A small network was shown many inputs. Here are its activations along a few directions, one row for each input.
Each table varies a few parts of the input and shows all the possible inputs, shuffled.
A made-up example of a description, with smaller parts first: ring(5) and (point or (values(2) and line(4)) or ring(11)).
Shared parts are said once, and a part with two or three values counts as separate values.
(in the rows, 128 means zero)

Other details of the inputs vary at random and push rows far along two fixed directions, the same in every table; ignore that.

Rows:
x1: [172 132 139 127 133 127 131 108 162 157 144 150 137 127 166]
x2: [183 106 153 120 124 143 102  81 139 158 122 148 136 115 126]
x3: [111 136 113 149 115 123 133 129 131 122 133 108 154 110 151]
x4: [107 130 107 123 172 132 133 156  84  98 128 130  94 168  59]
x5: [101 137 129 138 124 125 153 124 122 123 131 111 146 123 156]
x6: [101 115 146 120  96 134 124  98 100 133 121 113 136 118 138]
x7: [180  98  94 130 211 152 108 157 108 119 111 169  65 177  24]
x8: [107 134 111 115 173 124 125 164  87 101 109 127  90 162  63]
x9: [100 145 125 128 100 117 131 136 136 117 148 119 139 120 151]
x10: [190 131 156 126 137 111 123 119 171 150 124 137 139 107 147]
x11: [ 20 152  90 154  72 111 135 162  96  68 136  66 153 104 133]
x12: [176 116 158 128 145 139 157 114 166 164 125 144 135 121 156]
x13: [102 121 132 116  78 132 106 106 107 130 130 125 134 117 146]
x14: [ 98 146 123 120 114 111 122 144 137 117 124 122 131 126 140]
x15: [174 120 145 126 127 137 136 121 175 163 134 153 130 124 163]
Each input here is: values(3) and (point or line(4)).
Changing only the values(3) part turns x2 into x6. The same change can be made to x3. Which row results?
Answer: x5
List by row number the other rows that have the values(3) part in common with x14.
Answer: x1, x9, x13, x15

Rows:
x16: [126 150 117 137 119 122 143 147 162 121 143 123 144 118 169]
x17: [135 138 176 149 102 116 188 111 171 157 122  93 180  77 215]
x18: [ 27 155 105 121 126 112 149 180  79  81 125  99 109 153  99]
x19: [188 127 153 109 122 114  96 109 180 155 133 158 127 116 138]
x20: [ 35 125  98 145 127 143 164 158  65  88 123  88 113 148  90]
x21: [115 110 115 141  99 141 105 123 116 116 127 123 130 111 111]
x22: [104 154 130 114 122 113 128 143 124 109 135 121 127 134 126]
x23: [117 121 124 135 126 143 141 122 107 115 134 114 130 128 116]
x24: [198  96 121 126 201 147 104 113 108 142 131 171  88 167  48]
x25: [117 130 115 144 131 117 124 134 117 112 119 105 144 112 117]
x26: [112 130 186 114  78 134 169  84 147 179 133 111 166  95 227]
x27: [184 101 159 109 107 142  95  79 145 166 119 168 129 119 146]
x28: [187 102 137  93 189 156 107 105  92 147 116 179  76 184  64]
x29: [201 111  97 125 187 138  83 152 157 135 126 181  79 171  62]
x30: [133 135 139 141 123 124 147 126 137 121 121 100 154 101 151]
x31: [140 121 122 140 105 125 110 128 142 125 113 113 146  94 127]
x32: [112 144  95 145 133 116 118 153 142 113 140 129 128 135 133]
x33: [187 141 158 113 141 106 113 105 169 161 142 158 134 124 146]
x34: [113 123 142 117  94 128 115  92 111 144 129 126 145 122 159]
x35: [ 29 148  71 142 129 122 161 197  92  72 129  99 113 151 115]
Describe the family of inputs behind these rows.
Answer: line(4) and line(5)
Which other rows does x21 become when the line(4) part takes its other values? List them by row number.
Answer: x20, x23, x24
Start at x27 and move only the line(5) part, one step at a time. The first step leads to x21. Which rows follow, in order?
Answer: x31, x19, x29

Rows:
x36: [243  76 141 115 196 158  84  89 108 156 108 178  99 146  39]
x37: [ 89 123 137 153 127 135 164 120  94 119 116  80 147 110 129]
x38: [ 27 124  98 110 107 144 124 143  52 100 112 113  96 157 102]
x39: [ 46 156 118 149  27  97 122 131 149 103 129  66 183  65 202]
x40: [174 134 157 135  95 107 114 109 196 163 129 128 165  75 182]
x41: [ 63 129  70 131 137 136 107 170  83  71 129 109  94 160  67]
x42: [ 39 165 135 138  74  98 173 140 123 108 147  76 174  96 200]
x43: [189  97 154 145 138 149 144  81 140 169 117 133 146 108 150]
x44: [193  81 130 133 172 161 113  97 109 139 120 153 105 141  69]
x45: [182 114 162  86 199 142 138 107 110 173 116 170  83 181  76]
x46: [199 127 153 122 137 131 123  99 174 168 149 162 138 126 153]
x47: [ 81 130  76 139 135 134 114 168  97  82 125 120  95 158  64]
x48: [ 30 121 104 111  93 147 115 135  55  92 122 116  97 151  90]
x49: [ 98 130 104 145 110 126 125 159 133 108 130 112 128 123 115]
x50: [155 118 194  99  64 128 108  76 147 166 127 138 154 100 194]
x51: [226 102 125 107 219 142  98 117 129 152 140 208  70 193  44]
x52: [ 67 137  82 128 113 121  90 157  87  72 118 104 116 136  88]
x53: [ 90 151 124 140 122 112 167 155 136 102 128  98 143 116 144]
x54: [178 115 116 133 179 137 127 156 147 137 120 162 100 150  95]
x55: [ 64 133  68 141 141 129 126 183  89  80 116 111  97 160  77]
x56: [169 143 162 125  89 111 109  89 179 163 139 137 169  89 194]
x57: [ 94 142 128 134  94 116 144 126 136 132 143 120 153 116 186]
x58: [174 132 153 129 121 127 142 114 186 159 136 133 154 107 198]
x59: [174 141 163 138 140 115 172 135 185 153 132 134 153  96 171]
x60: [190 131 167 114 111 109 107  82 176 168 141 159 156 105 174]
x61: [ 77 147  97 127 167 122 142 175  77  86 127 111  99 164  76]
x62: [ 94 148 130 139  79 120 147 127 150 131 141 105 170 100 208]
x63: [179 135 136 120 199 131 144 145 137 132 127 149 102 154  96]
Describe the family of inputs behind these rows.
Answer: line(4) and (values(2) or line(5))
Changing only the line(4) part turns x49 into x54. The same change can be made to x41. Which row results?
Answer: x58
Start at x50 and move only the line(4) part, one step at a time. The first step leads to x48. Which rows follow, in order?
Answer: x38, x45
Which other rows does x44 become when the values(2) part takes its other values? List them by row number.
Answer: x48
